arr =
[[-1.23  1.18 -1.04  0.90 -0.44  1.11  1.27  1.24 -1.82  1.34  0.67  1.07]
 [ 0.97  0.44 -0.64 -2.00 -0.47 -1.15 -2.79  2.87 -0.25  1.48  0.16  1.66]
 [-1.97 -4.68 -0.30 -2.17  0.72 -3.19  3.52 -0.67  1.64  2.39  0.23  1.32]
 [-0.50  3.74  1.31 -2.19 -0.76 -2.16  2.04  3.06 -3.68  5.55  1.69  0.93]
 [ 1.58 -3.60  0.17 -0.44 -3.17  0.48  0.17  2.65  0.20  0.46  0.70  0.04]
 [-0.67 -1.66 -2.72 -2.25 -1.33 -2.45  1.46  7.15  0.30  1.58 -0.01 -0.98]
 [-4.32  1.00  0.14  0.78  1.90  2.22  0.61 -2.28  2.23 -1.74 -3.86  0.80]
 [-1.27  0.47 -5.01 -0.43 -0.60  0.08  2.13  1.12  2.16 -1.74  4.61 -1.77]
 [ 1.98 -6.17 -0.63 -1.07 -1.00 -4.06 -3.36  1.46 -4.21  0.29 -0.62  3.85]
 [-5.62 -3.41  0.33  0.78  0.70  1.74 -2.01  1.99 -4.72  0.40 -0.38 -1.16]
 [ 0.45  6.75 -2.34  2.21  2.23  1.67  0.52 -0.79  1.24 -1.86 -4.75  0.63]
 [ 0.94  4.29 -5.19  0.80  1.14 -3.00 -1.77 -1.18 -1.46 -3.75  2.23  6.21]
 [ 2.81 -0.48  0.26  1.40  1.36 -0.46 -2.58  6.97  3.05 -0.31 -1.95 -3.38]
 [ 0.85 -0.83  1.98  2.94  2.31  1.46 -0.94 -1.49 -0.66 -0.41  0.69  0.08]
 [-1.90  2.58  3.35 -4.01 -0.03 -1.10  0.46  1.71  4.21 -4.20  0.66 -2.39]]
Counting starts at 0.
The entry directly below -2.34: -5.19
The entry just left of the smallest entry is 1.98
The entry in row 2 and column 2 -> -0.30
The entry at row 0, column 2 -> -1.04
The entry just left of 6.21? 2.23
The entry directly above -2.19: -2.17
The top-left entry? -1.23
The entry just left of 3.52? -3.19
The bottom-right entry -> -2.39
The entry directly below 3.52? 2.04
The entry in row 0 and column 1? 1.18
The maximum: 7.15
The entry just left of 1.64? -0.67
The entry in row 1 and column 2: -0.64
The bottom-left entry? -1.90
The entry in row 2 and column 0 -> -1.97
The bottom entry of the column that holds the largest entry is 1.71
The entry in row 1 and column 0? 0.97
The entry just left of 1.36 is 1.40
The entry directly above -1.33: -3.17
The top entry of the column that holds the largest entry? 1.24
The smallest entry? -6.17
The bottom entry of the column that holds the smallest entry: 2.58
The entry at row 1, column 1: 0.44
The entry directly above the smallest entry is 0.47
The entry just left of -1.16? -0.38
The entry just right of -0.48? 0.26
The entry directly above 4.61? -3.86
The entry just right of -2.34: 2.21
The entry just right of 0.47? -5.01
